These are the activations of a small neural network, seen along a few directions. Each row is one input.
Each table varies a few parts of the input and shows all the possible inputs, shuffled.
A made-up example of a description, with smaller parts first: one of 6 places along a line, together with either a single point or one of 11 places around a ring or (one of 2 separate values, together with one of 8 places around a ring).
Shared parts are said once, and a part with two or three values counts as separate values.
(in the rows, 128 means zero)

Other details of the inputs shift rows strongly along two fixed directions, in all tables alike. That doesn't count.

A family of inputs:
row 1: [137 108 106 136  74 166 102 195  85 101 250  53]
row 2: [122 115 145 132 148 115 101 128 175 145 160 160]
row 3: [ 68 135  82 122  83 147 120 203  63 103 207  85]
row 4: [132 106 119 109 140 127 116 125 132 138 110 166]
row 5: [118 173 110 173 116 147 183 132  86 119 124  66]
row 6: [124 114 146 112 140  82 151  84 161 152  93 159]
row 7: [ 85 174 121 101 173 102 195  93  69 109  89 112]
row 8: [131 106 148 119 116 129  95 108 189 168 124 180]
row 9: [130 120 113 109 134 132 109 132 135 143 104 167]
row 10: [140 171 110 151 107 132 193 139  82  99  83  85]
row 11: [ 83 171  97 105 133 112 192 102 106 118 120 132]
row 12: [137 128 123 127 125 120 140 160  82  83 111  66]
row 13: [120 121 122 153  88 177  30 197 122 115 166 143]
row 14: [201 109 168 134 121 170  61 143 160 120 153 133]
row 15: [126 147 163 139 161 155  77 108 176 152 128 174]
row 16: [105 154  83  92 135 108 190 100  85 123  66 151]
row 17: [129 114 157 142 156 106  99 115 194 151 149 168]
row 18: [130 113 143 143 128 132  65 171 123 113 136 139]
row 19: [137 155 152 108 155 131 124 105 147 126  75 184]
row 20: [106  94 107 145  64 152  58 175 141 146 185 135]
row 21: [167 129 105  89 131 124 184 104  81 112 106 101]
row 22: [ 80 181 108 123 137 140 157 112  78 114 117 118]
row 23: [115  98  95 123 114 125  89 178  88 126 148 122]
row 24: [186 106 164 107 123 127 147  66 182 150 121 142]
row 25: [129 119 156 126 156 127 112 104 195 149 149 185]
row 26: [144 132 164 117 167 116 105 110 159 127  82 179]
row 27: [141 129 156 150 164 126 119 109 151 127 126  96]
row 28: [153  96 152 155 138 119  95 134 201 139 173 110]
row 29: [108  91  97 131  70 116 138 180  74 104 170  33]
row 30: [121  82 138 133 104 122  76 144 158 153 157 147]
row 31: [107 134  94  99 145  82 182 118  70 116  80 124]
row 32: [152 155 138 164 134 117 191  85 189 151 111 130]
row 33: [171 118 113 173 111 139 137 128 156 156 105 129]
row 34: [107 161 123  86 141 118 182 121  67  86  76 132]
row 35: [ 89 127 109  84 109 104 196 110  84 118 105 121]
row 36: [178  97 143 130 161 102 126  95 181 145  81 135]
row 37: [105 147 146 138 162 117 121 117 118 130 124 130]
row 38: [156 119 143 152 110 187  69 160 107 117 211  80]
row 39: [132 120 102 166  66 133 163 147 121 140 140  80]
row 40: [119 151 159 122 179 135 131  81 147 136 105 168]
Each input here is: one of 5 places around a ring, together with either one of 3 separate values or one of 5 places along a line.
Q: Changing only the place on the ring of 5 turns row 28 into row 36. The same change can be made to row 25. Which row results?
A: row 4
Q: Changing only the place on the ring of 5 turns row 23 into row 26. The same change can be made to row 9. Which row results?
A: row 19
Q: A walk changes only the place on the line of 5. It starts at row 17 and steps to row 2. List the rest of the walk in order.
A: row 25, row 3, row 11
Q: Which other rows does row 17 become when the place on the ring of 5 takes its other values? List them by row number.
A: row 6, row 18, row 31, row 37

A family of inputs:
row 41: [105 101 110 136  93 145  65 195  87 119 201 102]
row 42: [110 150  84 130  96 145 150 190  21  76 152  52]
row 43: [147 174 141 105 184 102 223  51 112 118  34 137]
row 44: [148  91 105 156  76 142  99 175 136 135 185  88]
row 45: [123 163 118 112 136 126 191 128  62  88 104  90]
row 46: [139 164 135 116 160 125 168  80 144 128  93 141]
row 47: [173  86 155 156 120 125  93 117 217 161 140 136]
row 48: [143 122 141 110 148 116 111  95 183 152  87 197]
row 49: [148 120 148 154 139 160  78 124 171 151 149 143]
row 50: [144 116 171 153 145 139  77 113 213 159 136 192]
row 51: [134 118 161 151 147 128  81 117 198 152 125 171]
row 52: [116 107 108 136 109 141  71 182 112 123 183 125]
row 53: [ 87 130  95  97  98 116 149 149  56 107 124 110]
row 54: [ 74 154  82 121 111 119 181 155  38 103 130  84]
row 55: [ 97  97 101 127  75 156  65 208  89 115 189 116]
row 56: [ 99 180 109  99 153  92 223  86  94 114  68 133]
row 57: [134 108 140 163 111 170  40 175 154 131 190 109]
row 58: [ 98 114 114 156  84 149  73 194  95 122 194 101]
row 59: [102 159 108  83 167  88 220  80  80 119  69 132]
row 60: [120 121 122 108 135 119 129 112 131 142  95 164]
row 61: [142 125 137 149 124 148  92 163 116 110 142  99]
row 62: [120  95 130 140 121 138  54 172 141 131 175 131]
row 63: [166 137 181 138 165 137 106  66 211 159 108 176]
row 64: [ 97 137 108 102 129 116 159 141  77 106 138 115]
row 65: [114 172 125 103 150 123 202  91  96 107  99 112]
row 66: [128 130 108 117 101 101 205 110  93 120 119  77]
row 67: [182 106 158 140 152 107 153  57 221 176  87 165]
row 68: [140 156 137 121 142 122 168 109  94 108  96 108]
row 69: [125 106 139 118 132 123  88 126 164 140 112 167]
row 70: [184 100 170 143 137 121 127  81 232 167 118 166]
Q: What is each input in this table made of?
A: one of 5 separate values, together with either a single point or one of 5 places along a line
Q: Changing only the choice among 5 separate values turns row 50 into row 51. The same change can be made to row 55. Which row results?
A: row 69
Q: List by row number the other rows that have the choice among 5 separate values in common with row 58.
A: row 41, row 53, row 63, row 66, row 68
